These are the activations of a small neural network, seen along a few directions. Each row is one input.
In each table, some parts of the input vary, and every possible input appears once, in random order.
Descriptions start from the smaller parts, as in this example, which fits no table here: ring(8) and (point or line(11) or (values(3) and line(6))).
Shared parts are said once, and a part with two or three values counts as separate values.
In the rows, 128 means zero.

Rows:
r1: [ 73 102 143 143 166 137 138 147 130 103 122 107 120 166 138]
r2: [151 129 133 144 160 145 158 117 121 118 118 130 152 168 173]
r3: [ 84 152  88  72  22 172 197  86  46  69 163 208  20  56 112]
r4: [122  97 141 149 175 147 139 156 122  89 110 111 118 146 139]
r5: [124 146 121 106 133 127 115 113 125 184 172 108 179 152 114]
r6: [142 110 132 120 142 146  98 169 125 139 152  94 150 110  83]
r7: [102 130 107 126 154 111 174 133 126 128 114 140 176 169 182]
r8: [173 131 124 148 150 145 136 102 136 110 108 115 136 154 186]
r9: [139  94 138 138 115 137  40 136 134 148 136  97 133  95 112]
r10: [ 94 114 134 112 138 136  99 161 131 157 163  88 149 129  84]
r11: [169 125 124 133 111 130  57  86 128 175 144 116 165 117 139]
r12: [157 134 147 155 126 113 125 144 167 110  95 122  86 105  93]
r13: [104 133 135 138 150 135 158 109 128 133 131 126 153 190 172]
r14: [164 170 150 144 131 103 159 113 145 139 116 155 135 139 114]
r15: [ 89 139 160 141 129  95 142 150 154 128 117 130 102 141  79]
r16: [118 169 127 124 123  65 176 138 148 151 115 164 153 142 129]
r17: [ 72  98 113 131 170 115 155 170 128 100 104 120 143 147 147]
r18: [186 173 143 147 121 101 136 100 160 129 106 139 119 124 128]
r19: [119  77 148 170 147 141  90 127 132 109  97 111  95 126 172]
r20: [164 110 120 127 130 147  74 156 143 127 144  84 137  99  95]
r21: [135 132 153 150 137 113 146 154 150 117 101 136 103 120  76]
r22: [131 113 160 170 110 109  95 123 161 135  86 136  82 100 107]
r23: [194 143 107 120 125 138  89 108 136 154 151 103 168 123 124]
r24: [ 78 102  88  46  50 207 189  85  35  34 167 188  43  85 172]
r25: [172 142 119 113 137 138 113 121 118 164 159 114 181 134 112]
r26: [119 175 156 135 122  86 157 110 149 152 131 150 133 161 117]
r27: [160 152 154 163 107  96 107  77 153 154  97 154 116 119 141]
r28: [147 112 139 162 137 136 104  81 128 132 102 129 132 148 202]
r29: [ 88 133 129 129 132  73 160 173 151 126  98 144 123 123  87]
r30: [ 98 135  57  20  31 216 130 109  21  92 200 185  54  68 119]
r31: [ 92 112 107 100 142 113 115 184 129 153 146 101 171 108  94]
r32: [143  98 133 155 164 149 119 145 140  84 103  97 101 130 155]
r33: [123 142  96  94 135 105 133 141 125 182 158 121 200 131 128]
Question: What do these inputs look like to the network?
Answer: values(3) and (point or (values(2) and line(5)))
Question: The inputs of r21 and r6 match in every part but the values(3) part. If r3 is changed in the same way as r21 into r6, which row does it become?
Answer: r30
Question: Change only the values(3) part in r22. List by row number the other rows that result.
Answer: r9, r19
Question: Which other rows agree with r4 in the values(3) part? List them by row number.
Answer: r1, r2, r7, r8, r13, r17, r19, r24, r28, r32

Rows:
r34: [ 27 107 118 102 118 118 165 160 104 110 132 149 105 128 121]
r35: [136 181  83  55  69 147 183  96  75 130 182 179 128 110 118]
r36: [ 90 132 161 160 183  64 146 191 184 154 101 103 164 163  79]
r37: [120  93 113 101  74 167  43 116  97 143 163 117 100  67 107]
r38: [159 180 141 138 147  69 125 118 169 210 137 121 212 167 110]
r39: [ 67 133 103  77 105 142 204 169  90  75 146 161  80 107  88]
r40: [138 151 102  96 136 142 147 100 102 158 169 128 192 167 165]
r41: [ 99 113 149 160  99 130 147  82 120  82  82 175  47 123 183]
r42: [160 120  98  76  62 191  82 126  82 108 177 129  75  46  74]
r43: [163 161 108 117 149 102 136 118 138 179 144 122 214 159 149]
r44: [ 96 154  98  80  81 123 144  86  89 166 168 168 153 131 151]
r45: [ 70 103 122 118 172 137 168 173 117 103 132 110 144 164 135]
r46: [162 139 192 219 164  75 129 113 200 126  51 128 106 158 141]
r47: [ 94 113 129 139 185  97 157 191 153 123 107 103 166 156 119]
r48: [166 119 160 197 166 109 140 113 168  95  57 129 108 151 181]
r49: [141 110 153 176 153 149 150  96 133  74  82 135  86 159 197]
r50: [183 119 156 160 140 112  25 147 177 187 132  70 159 103  65]
r51: [138 140 134 135  86 153 186  91 106  46  96 186  22 102 150]
r52: [187  99 124 138 142 146  36 147 145 156 138  71 161  95 105]
r53: [162  90 117 117 129 186  46 129 110 136 164  77 138 104 121]
Question: What do these inputs look like to the network?
Answer: values(4) and line(5)
Question: Change only the line(5) part in r48. List by row number the other rows that result.
Answer: r41, r46, r49, r51

Rows:
r54: [195 148 122 123  94 167  91  70 113 115 137 138  94 114 144]
r55: [170 121 170 161 208  77  30 217 201 219 139  36 227 147  78]
r56: [102 118 146 151 119 121 166 152 151  69  88 141  51 104 121]
r57: [ 84 112 164 162 113 113 148 143 139  89  84 163  47 112 108]
r58: [111 176 112  94 129 113 197 116 117 121 144 164 157 175 143]
r59: [116 158 114 103 140 119 215 119 100 128 147 166 166 161 151]
r60: [ 93 178 131 112 105  79 192 110 118 155 132 184 151 154 126]
r61: [175 152 141 140  72 136  86  63 118 149 125 161  89  90 127]
r62: [ 72  80 149 144 136 148 145 137 121  68  98 123  62 133 163]
r63: [182 126 104 129  96 168  83  76 100 125 131 145 108 103 179]
r64: [ 81 146 116  93 134 118 187 101 108 135 150 153 167 172 181]
r65: [107  94 148 154 144 151 171 154 115  62  96 138  62 120 133]
r66: [ 78  92  99  83 112 166  89 153  94 140 189  90 150 107 104]
r67: [163 118 122 132  92 173  81  59 102 126 152 126 104 113 183]
r68: [138  91 194 249 240  54  94 171 226 120  34  61 157 169 120]
r69: [195 156 120 130  79 140 103  72 128 128 133 138  90  84 140]
r70: [114 106 103  83 122 169 116 167  90 134 177 104 152  91  74]
r71: [248 116 185 212 174  88  35  96 222 190  77  74 211 160 144]
r72: [101 150  95  93 134 106 190 119 100 134 133 168 168 168 176]
r73: [ 94 120 115  87  97 125  94 156 112 166 165 129 128  86  47]
r74: [112 119  97  73 115 157  99 164 105 130 176 103 137 110  63]
r75: [ 87  90 130 144 141 146 147 154 120  67  79 143  67 122 158]
r76: [ 98  98  81  80 114 158  91 169  91 139 169 108 154  98  99]
r77: [198 133 126 133 101 177 108  74  98 121 139 139 106  97 153]
r78: [112 126  95  78 102 131 111 164 122 143 169 105 133  79  60]
r79: [104 109 145 144 134 143 154 151 132  56  94 138  52 136 124]
r80: [142 169 149 198 224  54 150 143 210 221  90  85 240 233 145]
r81: [112 183 111 101 112  86 209 118 131 134 138 163 154 147 140]
Question: What do these inputs look like to the network?
Answer: values(4) and (point or line(6))
Question: The inputs of r61 and r57 match in every part but the values(4) part. If r54 is changed in the same way as r61 into r57, which row does it become?
Answer: r79
Question: Change only the values(4) part in r65. List by row number the other rows that result.
Answer: r59, r70, r77
Question: Which other rows agree with r73 in the values(4) part? List them by row number.
Answer: r55, r66, r70, r74, r76, r78
Question: Change only the values(4) part in r63. List by row number the other rows that result.
Answer: r72, r75, r76
